Each row below holds a small network's activations on one input, seen along a few directions.
In each table, some parts of the input vary, and every possible input appears once, in random order.
Descriptions start from the smaller parts, as in this example, which fits no table here: one of 6 places along a line, together with either a single point or one of 9 places around a ring or (one of 3 separate values, together with one of 5 places around a ring).
Shared parts are said once, and a part with two or three values counts as separate values.
(in the rows, 128 means zero)

Other details of the inputs shift rows strongly along two fixed directions, in all tables alike. That doesn't count.

Rows:
x1: [111 121 158  73 125  97 110 109 178 124  84  73 111  57 122]
x2: [124 140 132 218 120 112 105 111 154 118 139 133 105 160 139]
x3: [134 130 122  58 127 150 152 154  87 142 120 144 155 126 120]
x4: [134 139 129 222 123 110 107 113 152 116 140 133 102 160 136]
x5: [132 131 124 220 126 116 109 114 146 122 149 138 107 162 134]
x6: [142 136 117 172 114 140 131 151  84 141 138 161 138 174 126]
x7: [117 123 130 156 132 123 124 119 145 116 138 116 122 128 137]
x8: [130 119 117  82 132 157 160 162  88 133 127 129 159 127 121]
x9: [144 134 117 184 120 135 127 143  99 134 137 151 128 168 129]
x10: [126 126 125 206 125 118 110 115 137 123 149 136 112 155 138]
x11: [124 123 125  59 131 156 163 162 101 121 111 110 157 109 125]
x12: [140 135 118 121 121 140 133 142  90 147 131 161 140 153 124]
x13: [105 127 146  89 149 109 124  91 208  97 123  83 110  77 133]
x14: [130 137 131 157 132 113 113 105 159 120 132 128 107 132 133]
x15: [141 117 129  69 110 132 130 157  75 165  94 133 147 106 109]
x16: [110 125 138 121 140 122 133 117 174 101 126  91 121 102 133]
x17: [135 131 125 191 128 110 103 102 139 133 153 152 106 153 133]
x18: [145 133 111 156 113 151 140 164  62 149 136 168 149 178 124]
x19: [134 117 116  61 133 152 151 148  80 145 132 145 157 122 121]
x20: [116 136 138 116 131 119 121 108 164 117 122 116 117 114 134]
x21: [135 119 115 122 125 149 146 158  76 140 140 147 152 147 125]
x22: [133 115 134  46 113 132 133 155  88 158  87 116 148  88 109]
x23: [102 124 144  65 149 119 132  98 196 100 118  80 120  71 132]
x24: [137 122 116  74 135 148 149 144  96 140 131 143 150 125 118]
x25: [144 126 113 168 123 130 117 124  95 149 153 169 127 164 127]
x26: [126 137 137 145 135 108 113 101 174 113 128 117 105 119 134]
x27: [107 133 147 105 143 107 119  90 207  96 115  83 104  83 138]
Description of these inputs: one of 3 separate values, together with either a single point or (one of 2 separate values, together with one of 4 places along a line).
Question: The inputs of x23 and x13 match in every part but the choice among 3 separate values. If x10 is changed in the same way as x23 into x13, which row does it become?
Answer: x21
Question: Which other rows does x18 become when the choice among 2 separate values takes its other values? List them by row number.
Answer: x12
Question: Which other rows does x12 become when the place on the line of 4 takes its other values? List them by row number.
Answer: x14, x19, x24

Rows:
x28: [150 124 118 149 124 126 120 131 101 146 136 152 124 143 121]
x29: [145 125 119 149 123 126 121 132 105 149 138 153 127 147 116]
x30: [135 118 122 113 123 134 131 142  91 144 125 138 139 127 127]
x31: [122 133 135 159 119 117 112 117 145 124 121 122 113 130 133]
x32: [136 125 124 157 114 126 116 136  93 150 132 153 131 149 126]
x33: [124 118 127  91 124 138 136 144 103 145 122 132 148 119 119]
x34: [142 131 123 105 122 139 140 153  88 138 117 139 141 135 126]
x35: [109 116 138  75 139 127 138 123 156 119 116  94 135  86 124]
x36: [122 138 137 220 121 100  92  95 179 121 134 126  94 148 134]
x37: [138 127 118 144 124 136 132 140 109 139 130 143 134 148 119]
x38: [127 135 141 206 119  89  83  88 171 126 134 129  87 135 136]
x39: [105 136 152  90 131 113 126 115 179 103 101  83 119  86 136]
x40: [143 134 123 145 126 130 129 137 115 132 127 138 126 142 125]
x41: [138 128 112 126 131 152 150 149  91 126 148 149 146 154 126]
x42: [106 127 134  76 149 138 154 127 164  95 129  95 137  97 136]
x43: [140 138 125 158 115 129 123 141 106 144 129 153 130 159 122]
x44: [102 122 136  77 143 139 148 124 155 100 127  91 137  95 140]
x45: [132 130 135 174 125  99  98  99 156 126 131 126  97 126 135]
x46: [136 125 121 118 129 138 136 138 117 130 122 126 133 126 124]
x47: [132 128 114 127 133 151 150 151  95 130 146 151 149 156 130]
x48: [119 135 133 214 133 109 105  90 177 102 155 123  98 148 144]
x49: [114 124 138  75 135 130 137 125 151 111 104  90 129  87 134]
x50: [142 125 121 120 117 133 127 144  88 156 130 156 140 142 115]
x51: [115 132 141  97 137 122 135 121 170 109 113  95 124  99 126]
x52: [139 116 117 107 128 141 138 147  87 146 129 141 144 128 119]
x53: [101 126 136 100 143 132 140 119 167  99 130  94 130 103 142]
x54: [142 139 117  85 129 144 137 131  97 146 129 164 142 142 124]
Question: Describe the family of inputs behind these rows.
Answer: either a single point or one of 6 places around a ring or (one of 4 places along a line, together with one of 5 places around a ring)
Question: What sort of input is x54?
Answer: a single point
Question: Which other rows does x39 become when the place on the line of 4 takes its other values? List them by row number.
Answer: x31, x32, x38
Question: A walk changes only the place on the line of 4. It starts at x45 and steps to x30. List the rest of the walk in order.
Answer: x49, x34
